A small network was shown many inputs. Here are its activations along a few directions, one row for each input.
Each table varies a few parts of the input and shows all the possible inputs, shuffled.
A made-up example of a description, with smaller parts first: one of 2 separate values, together with either a single point or one of 11 places along a line or (one of 5 places around a ring, together with one of 6 places along a line).
Shared parts are said once, and a part with two or three values counts as separate values.

Other details of the inputs vary at random and push rows far along two fixed directions, the same in every table; ignore that.

Rows:
row 1: [  3 -32  -1 -66   1 -21   7  16  -1 -18  18 -31 -40]
row 2: [ 37   1 -13 -57  15 -36 -11  -4  -1 -35  26 -33 -12]
row 3: [-10  58 -16  46 -30  36  -1  17  15  57 -89  39 -15]
row 4: [-77 -50  30  75   7  31 -34  39 -28  23  31  63  46]
row 5: [  2 -19  -4 -77   9 -29  -5   6   6 -12  23 -30 -45]
row 6: [-77 -94  55  26  35  16 -42  41 -49   3  92  36  51]
row 7: [ 41 -27  14 -64  18 -37  21 -33   3 -46  63 -59 -12]
row 8: [-11 -23   1 -65  19 -36  14 -34  13 -13  29 -38 -43]
row 9: [ -84 -111   48   31   33   16  -27   38  -65   -5   80   39   59]
row 10: [-27 -31  17  88   9  42 -29  21 -38   9  32  52  76]
row 11: [ 52  77 -40 -15 -16 -46  14 -56  65  -7 -62 -51 -42]
row 12: [ 59  18  -5 -56   5  -6  25 -20   0 -30  22 -32 -27]
row 13: [  4   1   7 -59   0 -16  26 -12  23 -11  27 -30 -53]
row 14: [  7  53 -42  78 -21  12   2 -30  16  20 -73  21  18]
row 15: [-68 -94  66  21  25  33 -19  59 -56   2  79  36  62]
row 16: [ 50 -31   2 -82  19 -24  13  -2 -13 -46  53 -46  -3]
row 17: [-32  45 -38  77 -31  21   8 -16  26  48 -93  32 -13]
row 18: [ -3  82 -29  81 -26   0 -29   2  35  19 -86  16  21]
row 19: [ 31  50 -46 -37 -31  -7  29 -12  39  18 -63 -26 -75]
row 20: [ 13  61 -18  65 -30  15 -15  13  21   7 -94  18  28]
row 21: [ -76 -110   64   32   28   20  -31   48  -58   -1   90   40   60]
row 22: [-33 -21  28  69  16  19 -64  50 -40  -6  17  52  76]
row 23: [-67 -31  30  57   2  36 -42  59 -34  17   9  67  34]
row 24: [-12  62 -39  84 -15 -11 -30 -25  30  16 -87  18  24]
row 25: [ 51  65 -37 -12 -18 -33  22 -54  53 -11 -38 -37 -39]
row 26: [ 55 -18   9 -71  27 -10  34 -43 -10 -15  79 -37  -8]
row 27: [-17 -10  23  67  11  46 -25  29 -46  24  32  52  76]
row 28: [ 33  59 -32 -35 -21  -4  46 -51  53  40 -53 -32 -72]
row 29: [ 13  67 -44  79 -18  16   1 -32  16  41 -85  30  22]
row 30: [ -2  74 -27  90 -32  12 -20   5  26  19 -76  29  24]
row 31: [-49 -47  18  89  16  14 -41  21 -46  -6  19  47  89]
row 32: [ -8 -53  12 -83  27 -27  28 -35  -5 -26  77 -32 -43]
row 33: [-50 -41  14  44   4  50 -32  59 -56  49  17  70  45]
row 34: [-24  40 -16  65 -36  12   6   0  44  39 -98  11  -8]
row 35: [ 12  -7  13 -67  -3 -19  15   2  13 -18   3 -37 -51]
row 36: [  6  62 -19  68 -29   0 -13   4  27  10 -75   6  22]
row 37: [ 27  64 -30 -31 -30  -3  45 -29  52  18 -55 -34 -77]
row 38: [ 18 -38  13 -80  14  -9  44 -29   4 -12  66 -42 -53]
row 39: [ 16 -10  10 -65   2   1  27  -1  -1  -8  23 -20 -52]
row 40: [-34 -24  28  78  11  33 -55  50 -45  -7  26  66  77]
row 41: [ 14 -24  23 -76   4 -10  27   5   5 -18  17 -35 -39]
row 42: [ 11  50 -36  66 -29  -5 -28  23  15   5 -92  19  20]
row 43: [ 45 -33  18 -67  21 -28  30 -33   3 -42  62 -53  -1]
row 44: [ -34   56  -13   74  -43    8   -6   18   36   37 -104   21   -8]
row 45: [  17  -48    9 -100   12  -20   23    8   -3  -24   41  -41  -39]
row 46: [ 13 -42   8 -94  29  -9  46 -44 -12   2  68 -34 -42]
row 47: [-30 -26  32  73   5  29 -29  41 -35  -2  16  37  86]
row 48: [-72 -87  61   6  35  15 -37  54 -53  -5  97  32  45]
row 49: [ 12 -35   1 -96  13 -23  12   2  -2 -24  56 -29 -54]
row 50: [ 19  41 -34 -34 -24 -30  49 -53  61   9 -81 -46 -66]
row 51: [ 10  78 -32  91 -35  26  -4   1  23  25 -84  28  20]
row 52: [  1 -12  17 -73  12 -23   2   4   6 -18  24 -29 -46]
row 53: [  9  68 -47  72 -30   3 -32  15  22  12 -87  34  13]
row 54: [ 47 -21  21 -83  20 -33  13 -10 -11 -57  55 -47 -14]
row 55: [ 68  65 -52 -26 -23 -16  21 -26  34 -11 -56 -27 -43]
row 56: [ 63  -9  14 -90  25  -4  27 -21 -24 -25  70 -31 -15]
row 57: [ -4  55 -38  77 -19  -4 -13 -28  25  12 -71  23  18]
row 58: [ 39  -3  -9 -45  10 -30  35 -49  12 -34   7 -46  -6]
row 59: [ 13 -10  17 -70  13   6  35 -13  -4  13  49 -18 -39]
row 60: [-12 -80  34   5  41  38 -39  47 -89  -2 109  49  82]
Each input here is: one of 2 separate values, together with one of 5 places along a line, together with one of 6 places along a line.
Q: The inputs of row 34 and row 43 match in every part but the choice among 2 separate values. If row 28 is changed in the same way as row 34 into row 43, which row does it become?
A: row 26
Q: The inputs of row 24 and row 8 match in every part but the choice among 2 separate values. If row 60 is changed in the same way as row 24 into row 8, which row does it become?
A: row 33
Q: Start at row 8 and move only the place on the line of 5, one step at a time. The first step leads to row 6. Which rows follow, in order?
A: row 48, row 52, row 5
Q: Change only the choice among 2 separate values in row 38. List by row number the other rows that result.
A: row 10
Q: Start at row 24 and move only the place on the line of 5, one step at a time. The first step leads to row 11. Which rows follow, in order?
A: row 18, row 22, row 2

Rows:
row 61: [ 10  41 -19  41 -19   3 -20  12   9   4 -66  14  13]
row 62: [  9  23 -20  12  -7 -29   1 -28  28 -14 -39 -23  -1]
row 63: [ 37 -28   3 -82  20 -32   0  -2 -11 -43  58 -41 -13]
row 64: [-21 -24   8  20   0  24   3   6 -12  24   7  22   9]
row 65: [ 28 -25  19 -79  22 -14  29 -31   1 -12  68 -38 -31]
row 66: [  3  60 -23  54 -30   8 -16  11  23  13 -81  19  -5]
row 67: [ 31  18  -9  -7  -4  -6  13 -13   8  -7 -12 -21   4]
row 68: [ 32  55 -36   4 -13  -5  17 -36  25   7 -36  -8 -26]
row 69: [-20  32 -28  35 -28   5 -15  24  21  28 -75  20 -17]
row 70: [-45 -33  21  35  -1  31 -13  39 -25  17   1  38  29]
row 71: [-56 -59  33  56  19   9 -34  25 -36 -14  51  34  61]
row 72: [-18 -30   0  -4  12  17   6  -3 -26  14  31  20   4]
row 73: [-12 -12  18  23   1  16 -11  25 -16  -7  15  20  29]
row 74: [-21 -43  35  -7  20  14  -3  17 -30   1  62   7  25]
row 75: [ 56  10 -20 -66  15 -25  29 -47   4 -23  29 -39 -23]
row 76: [ 25  -2  13 -77   9 -18  28 -16  14 -18  30 -41 -40]
row 77: [ 36  65 -31  17 -25  -2  20 -33  44  14 -60 -13 -29]
row 78: [  0   2  -4 -14  -9   6  24  -5   9  14 -14 -12 -23]
row 79: [ 19 -24  12 -92  19 -30   7  -1   0 -26  60 -40 -40]
row 80: [-42 -43  24  36  25  30 -25  19 -49  17  58  49  50]
row 81: [-21 -44  30  29  17  21 -26  37 -43 -13  38  30  66]
row 82: [-29  -5   7  17   3 -16  -7 -10  12   1  -4  -3   1]
row 83: [  5   5  -3  47  -1  16 -12   0  -9  11 -13  22  40]
row 84: [-25 -55  27 -25  15  12  -7  30 -34  -6  43  13   2]
row 85: [-11  47 -11  41 -22   9 -17  14  20  24 -70  19  -9]
row 86: [  8 -13  -7 -70   3 -41  37 -41  29 -19   9 -53 -59]
row 87: [ 24  56 -33   0 -25 -18  -4  -2  36  -3 -55 -14 -33]
row 88: [ -4  29  -7  55 -17  17  -4   9   7  15 -35  17  18]
Q: The inputs of row 70 and row 76 match in every part but one. If row 64 is changed in the same way as row 70 into row 76, which row does it become?
A: row 65
Q: What do these inputs look like to the network?
A: one of 4 places along a line, together with either a single point or one of 6 places along a line
Q: Change only the place on the line of 4 in row 82. List by row number the other rows that result.
A: row 62, row 71, row 86
Q: Which other rows agree with row 71 in the place on the line of 4? List them by row number.
A: row 66, row 68, row 73, row 77, row 87, row 88
Q: Which other rows agree with row 81 in the place on the line of 4? List them by row number.
A: row 61, row 62, row 63, row 67, row 75, row 83
